Each row below holds a small network's activations on one input, seen along a few directions.
Each table varies a few parts of the input and shows all the possible inputs, shuffled.
A made-up example of a description, with smaller parts first: one of 4 places along a line, together with either a single point or one of 9 places along a line or (one of 2 separate values, together with one of 8 places around a ring).
Shared parts are said once, and a part with two or three values counts as separate values.

Other details of the inputs shift rows strongly along two fixed directions, in all tables alike. That doesn't count.

Rows:
R1: [ -4.2 -20.6  -3.6  -1.9 -17.2  14.1  -0.1  17.1  -1.2 -10.6  23.7  10.2
  13.8  10.6]
R2: [  1.4  25.1 -22.0 -14.8  28.6 -29.5   3.5  -7.2  -7.4  24.2 -15.4   9.2
  -6.1   0.8]
R3: [ -6.5  21.9  -5.1  -5.1  18.8 -22.8   0.2 -12.2 -14.9  25.7 -30.2  -5.4
 -20.7  -3.4]
R4: [ 14.6  21.4  -0.7   5.7  10.5 -20.8   3.4  -6.9  -6.3   3.7 -14.1 -12.7
  -4.8 -28.6]
R5: [  4.2 -27.4  12.5   9.1 -18.1   5.9  -3.5  10.3  24.3 -24.3  13.2  -9.4
   4.3  -7.3]
R6: [-16.7  17.3 -18.0  -8.1   9.9 -25.2   3.8  -6.3 -40.2  26.1 -25.0  -3.2
 -21.5  14.9]
R7: [ 32.2  41.5  37.6  14.6   4.2  -7.6  -8.6  -1.3  22.6  11.7   2.0 -29.1
  16.0 -93.5]
R8: [-11.0 -32.3 -20.3  -2.5 -14.9   7.7   8.3   9.1 -15.7 -19.1  10.2  15.2
  -2.8  41.8]
R9: [ -7.4 -25.5   3.7  -3.8 -20.2  32.1  -1.8  16.5   4.4  -8.1  22.7  15.7
  13.7  22.1]
R10: [ 13.5  -7.9  35.1   7.6 -13.3  37.3  -9.6   7.5  39.9  -5.2  15.2   0.4
  18.5 -31.0]
R11: [ 11.5  47.0  29.7  13.4   6.1   1.5  -5.7 -14.0  -9.2  21.2  -8.4 -23.8
   3.6 -55.0]
R12: [-22.5 -34.1 -23.6  -5.6 -17.0  -3.7   4.1  12.4 -17.3 -15.6   8.3  11.1
  -7.1  47.0]
R13: [ -5.3 -19.9 -10.6  -2.0  -7.3   3.7   1.9   6.6   7.9 -21.7  21.0   9.2
  10.9  30.6]
R14: [ 19.7 -16.5  46.4  19.2 -16.4  24.1 -13.9   3.2  56.9 -22.7   8.6 -22.5
  10.5 -53.1]
R15: [ -2.6  35.0  -7.0  -7.0  24.0 -15.7  -0.1 -16.9 -16.8  24.5 -18.4   0.9
  -9.2   2.8]
R16: [  6.0 -13.3  12.7   3.7  -3.3  18.9  -4.7  -0.3  35.2 -20.6  17.3  -0.4
  13.6   1.5]
R17: [  0.5  23.1 -26.5 -12.9  31.8 -35.3   9.7 -17.7 -18.7  18.0 -30.2   4.1
 -20.8  11.0]
R18: [-11.2  29.1 -28.4  -5.6  18.3 -31.3   6.0  -7.9 -45.1  18.8  -9.3  -0.1
  -8.5  14.6]
R19: [-14.3 -34.8 -12.7  -3.2 -15.7  20.6   5.6   6.3 -12.7 -12.8   5.7  18.3
  -2.5  47.3]
R20: [ -2.1 -29.2   0.8  -0.8  -8.8  25.9   1.6   1.7  14.3 -13.3   3.2  12.5
  -0.9  26.9]
Description of these inputs: one of 4 places along a line, together with one of 5 places around a ring.
- Changing only the place on the line of 4 turns R18 into R12. The same change can be made to R15. Which row results? => R3
- Which other rows does R1 become when the place on the ring of 5 takes its other values? List them by row number. => R2, R7, R9, R10
- Start at R17 and move only the place on the ring of 5, one step at a time. The first step leads to R4. Which rows follow, in order? => R8, R19, R20

Rows:
R21: [ 18.2  46.6  29.9  18.9   2.7 -20.1  -5.0  -8.7  -9.3   3.5   4.6 -44.4
  10.0 -69.7]
R22: [ -6.3 -27.7 -24.7 -17.7   6.5  -8.0   6.7   7.5   6.4   0.9 -11.5  22.1
 -12.2  48.9]
R23: [ -7.4 -14.7  -1.3  -3.1 -12.9  -7.2  -4.8  22.4  -7.8  -2.4  10.2  -5.2
   4.1   2.0]
R24: [  2.3  19.3   6.4   5.8  16.5 -22.0  -4.8 -22.8  10.2  10.2 -34.3 -16.5
 -22.3 -29.4]
R25: [-10.5   6.2 -26.3 -10.0   5.1 -26.5   8.1   7.4 -45.4  24.6 -24.4   4.0
 -19.5  22.6]
R26: [ 17.5   2.5  16.5  16.2 -14.0   9.1   5.9   0.4  -5.8 -21.8  16.7 -18.6
  12.2 -29.8]
R27: [  7.0 -30.7  -0.9  -1.4  -9.2  37.3  -2.6   6.9  34.4 -28.5  28.2  28.0
  23.4  24.1]
R28: [-33.4  13.0 -45.7 -26.1  18.6 -32.8   9.8   8.2 -56.3  33.8  -1.7  21.5
  -7.3  53.7]
R29: [ 11.7  34.3  10.8  15.3   3.1 -14.7   5.8 -12.7 -27.6   8.1 -10.8 -27.9
  -3.7 -31.4]
R30: [ 4.2  4.0 -0.5 -0.1  6.5 17.0 -3.6 -5.3 17.7 -0.3  3.4 15.6  7.6 13.5]
R31: [-15.3  30.0 -29.4  -6.6   8.8 -12.0   6.7  -4.4 -51.0  24.8 -12.5  13.3
  -6.8  29.5]
R32: [  1.5 -14.0  -3.7 -12.3   6.5 -12.1  -4.5  11.9  26.0  -3.7   2.5   3.1
   1.7   6.7]
R33: [-14.7  -6.2  14.4  -1.1 -13.6  27.2  -1.0   3.7 -14.0  12.7   4.3   4.1
  -0.2   8.6]
R34: [ 15.0  25.7 -15.5  -4.3  31.2 -30.0  13.6 -18.0  -7.6   1.3 -13.5  -3.8
  -6.3  -3.4]
R35: [ 27.8  45.7  46.9  19.4  20.2  -3.9  -5.7 -31.8  22.8   6.4 -20.6 -39.9
  -4.6 -70.3]
R36: [-10.4 -21.8 -14.2   9.0 -20.1  -4.6   1.2   7.2 -14.6 -10.5  -2.2  -2.0
 -11.3  13.1]
R37: [  0.0   7.0  15.1   1.4   6.5  26.1  -9.5 -13.5  20.9  -0.5  -1.3   7.6
   3.3   4.3]
R38: [  5.1 -14.4  -1.1  12.8 -21.7  -1.9  -0.2   7.7  -4.5 -17.7   5.2  -9.8
  -0.7 -26.3]
R39: [ -0.9 -34.1  30.8  19.1 -33.5  42.4  -2.0   1.8  11.0 -37.0  25.5 -13.7
   8.6   9.9]
R40: [  4.9 -18.5  -3.4  -2.2 -15.8   3.0   3.5  18.4 -13.3  -5.6   3.5   1.6
   1.4  -5.0]
R41: [-11.7   6.6  -3.5   0.6 -11.4   7.9  -6.6  10.0 -12.4  -2.8  23.3   5.9
  18.1   9.8]
R42: [  9.0  32.1  17.7  18.9  -5.0 -29.5 -12.4  -0.7  -4.5   7.8  -5.5 -38.5
  -2.4 -74.6]
R43: [ -3.0 -19.8  37.0  17.7 -37.6  60.5 -12.8   6.8  16.8 -22.2  27.1  -0.4
  18.7  -4.2]
R44: [ -1.2   2.3 -41.6 -25.6  30.0 -38.9  13.8  -0.1 -18.5  17.0 -26.2  22.1
 -18.1  31.4]
R45: [ 1.4 -0.5  8.4 -9.7  9.2  7.1 -6.4  5.3 29.9  7.1 15.2  5.5 14.4 -6.2]
R46: [ -7.1  26.0  -5.1  -5.0   5.8  -6.8   6.5   0.5 -36.4  35.5 -11.6   2.5
  -5.3  -4.1]
R47: [-14.7 -16.5 -23.2 -14.2  -6.7   8.8  11.7  14.6 -29.9   6.6  13.1  25.8
   5.0  35.4]
R48: [ -9.8  -2.7 -24.0  -5.6  -8.4  10.7   6.5   8.0 -29.8  -4.6  14.7  23.8
   9.3  31.9]
R49: [  5.8  -8.6  -6.0 -14.0  10.2  12.0   5.1   2.1  15.9   4.4   5.8  19.4
  10.0   5.6]
R50: [-14.0  10.6 -10.1   6.3  -0.7 -21.8  -1.4 -11.4 -34.2  12.1 -26.6 -14.3
 -26.3  -5.0]
R51: [  1.8  21.1 -10.7  -0.6  20.6 -44.2  -4.3  -8.3  12.3   7.2 -16.0 -12.0
 -11.7 -24.5]
R52: [  3.1 -22.0  14.3   2.3 -11.6  33.6 -14.0   9.6  49.4 -26.6  36.7  12.5
  29.1   9.7]
R53: [ -8.4 -13.4 -14.6 -16.2  10.3   9.5   5.4   1.1   8.7  11.9  -0.4  25.7
  -0.3  38.3]
R54: [ -8.4 -48.3  21.4   6.4 -36.2  38.5  -6.8  18.9   9.5 -20.3  11.8  -0.5
   1.8  16.2]
R55: [  3.7 -21.1 -19.6  -2.5   2.5 -14.0   5.2  -0.3  18.1 -18.0  -4.0  10.6
  -7.7   7.5]
R56: [ 22.4   3.6  24.9  14.3   3.1   8.2   1.2 -11.8  31.8 -16.0   3.5 -15.9
   5.9 -22.1]
R57: [ -5.4 -22.1   0.3 -11.3   4.2   3.9  -1.6  -2.1  15.4   0.9 -14.9   9.3
 -13.0  25.3]
R58: [ 10.2  20.8  -2.0   7.1  15.6 -29.6  -0.1 -14.5  11.2  10.5 -29.1 -12.6
 -17.3 -31.5]
R59: [ 10.6   0.9   9.5   2.8   8.2  -7.7  -1.3  -5.8  29.0 -19.7  15.3 -12.5
  10.8  -4.9]
R60: [-0.5 -1.0 22.7 -4.5  6.4 25.8 -5.4 -8.3 25.5 11.1 -3.3  4.3  1.7 -5.9]
- Changing only one part turns R31 into R30. The same change can be made to R43. Which row results? => R37
- Changing only one part turns R28 into R45. The same change can be made to R42. Which row results? => R51
- What is each input in this table made of? => one of 2 separate values, together with one of 4 places along a line, together with one of 5 places around a ring
- Which other rows does R54 become when the place on the line of 4 takes its other values? List them by row number. => R23, R25, R40
- Which other rows does R40 become when the place on the ring of 5 takes its other values? List them by row number. => R26, R38, R47, R48
